These are the activations of a small neural network, seen along a few directions. Each row is one input.
In each table, some parts of the input vary, and every possible input appears once, in random order.
A made-up example of a description, with smaller parts first: one of 8 places around a ring, together with either a single point or one of 11 places around a ring or (one of 2 separate values, together with one of 6 places along a line).
Shared parts are said once, and a part with two or three values counts as separate values.
In the rows, zero is written as 128.

Other details of the inputs shift rows strongly along three fixed directions, in all tables alike. That doesn't count.

A family of inputs:
row 1: [101  84  13 167  52 131 192 133  18 169 184  85  97  73  29]
row 2: [148 150  63  74 194 119 212 140 115 194 119 104 192 206 110]
row 3: [124 145 158 141 136 121 106 123 115 112 131 152  96 124 142]
row 4: [140 101 139 109 162 128 131 124 121 140 138 143 164 109 134]
row 5: [136 112 138 107 155 115 109  95 105 143 135 143 156 113 126]
row 6: [119 137 186 134 122 114  87 120 136  90 123 160  93 129 153]
row 7: [134 130 169 162 112 131  96 121 121 113 150 144  94 107 126]
row 8: [137 140  93 111 125 148 149 162 169 118  78  81 147 141 112]
row 9: [126 120 144 136 134 122 125 122 125 142 149 155 132 127 146]
row 10: [109 152  89 121 100 147 125 158 192  93  66  73 119 146 130]
row 11: [ 98 148  83 129  89 150 126 162 178  79  76  81 113 132 128]
row 12: [132 148  91 121 159 132 179 157 142 154 122 104 150 179 132]
row 13: [136 122 149 105 150 129 107 122 140 120 101 129 140 116 135]
row 14: [119 132 175 144 113 119  88 110 131 111 122 147  98 116 145]
row 15: [146 113 162 124 138 140 104 119 127 122 134 142 146  96 133]
row 16: [ 93  87  37 187  53 135 172 132  37 165 180  94 100  62  45]
row 17: [152 120 141 101 162 117 120 105 130 143 132 142 171 132 129]
row 18: [137 143 171 158 123 130  97 124 129 116 140 143  99 118 141]
row 19: [136 104 128 105 168 120 133 110 117 152 149 142 180 131 135]
row 20: [124 139 101 130 108 157 130 148 169 110  97  82 146 147 122]
row 21: [165 124 115  93 193 102 180 105  76 199 172 157 183 153 107]
row 22: [119 160 120 121 116 132 133 155 173 109  79  95 113 176 136]
row 23: [136 118 142 109 150 115 136 111 117 152 150 163 141 140 154]
row 24: [114 125  78 124 108 134 176 146 133 136 115  96 128 155 119]
row 25: [133 111 147 106 147 123 108 107 135 117 131 140 146 124 149]
row 26: [107 147 137 177  56 144  99 154 174  75  87  98  66 118 124]
row 27: [132 131 143 119 157 113 134 115  99 139 146 157 126 136 129]
row 28: [129 151  98 129 116 137 151 153 155 136 102 108 132 160 123]
row 29: [117 143 102 157  82 151 136 155 147 124 113 100 109 134 119]
row 30: [128 126 182 151 101 138  64 115 156  87 135 145 104  80 151]
row 31: [116 141  69  96 135 146 159 151 155 121  82  82 165 169 116]
row 32: [149 127 144 116 147 108 139 114 107 153 151 154 144 137 121]
row 33: [122 152  82 125 125 142 170 163 154 123 100  86 116 176 134]
row 34: [143 124 141 105 168 113 149 116 120 145 149 148 139 154 145]
row 35: [ 90  83  89 194  47 123 122 102   9 140 191 136  68  24  49]
row 36: [128 164 115 128 138 133 138 148 151 127  94 101 116 169 133]
row 37: [141 124 150 120 134 117  99 111 137 120 137 146 136  99 131]
row 38: [110 135 173 152 101 128  78 124 138  91 119 158  81 109 154]
row 39: [ 99 137  97 152  79 157 116 168 199  78  85  78 102 125 139]
row 40: [126 122 180 143 127 117 101 125 142 110 143 153 108 128 153]
row 41: [141 133 178 134 130 121 108 120 133 123 147 152 124 134 143]
row 42: [150 119 123  99 196 109 178 117 100 185 170 152 178 162 130]
row 43: [125 106 170 126 130 128  83 112 110  98 126 158 115  72 133]
row 44: [147 137 140 135 148 114 130 116  98 152 151 149 127 124 120]
row 45: [135 124 166 138 126 122 118 111 118 137 151 152 131 121 139]
row 46: [133 111 129 100 147 117 126 109 126 130 147 145 151 113 147]
row 47: [126 143 167 128 132 123  96 118 145 121 114 150 114 138 156]
row 48: [138 102 139 100 153 130 127 120 122 128 130 139 148 109 138]
Each input here is: one of 6 places around a ring, together with either one of 3 separate values or one of 5 places along a line.
- Changing only the place on the ring of 6 turns row 9 into row 29. The same change can be made to row 16. Which row results? => row 45
- Changing only the place on the ring of 6 turns row 35 into row 24. The same change can be made to row 6. Which row results? => row 1
- Change only the choice among 3 separate values in row 30. List by row number the other rows that result. => row 15, row 20
- Change only the place on the line of 5 in row 14. List by row number the other rows that result. => row 2, row 22, row 36, row 47
- List by row number the other rows that have the place on the ring of 6 in common with row 26. => row 8, row 17, row 21, row 28, row 32, row 37, row 44
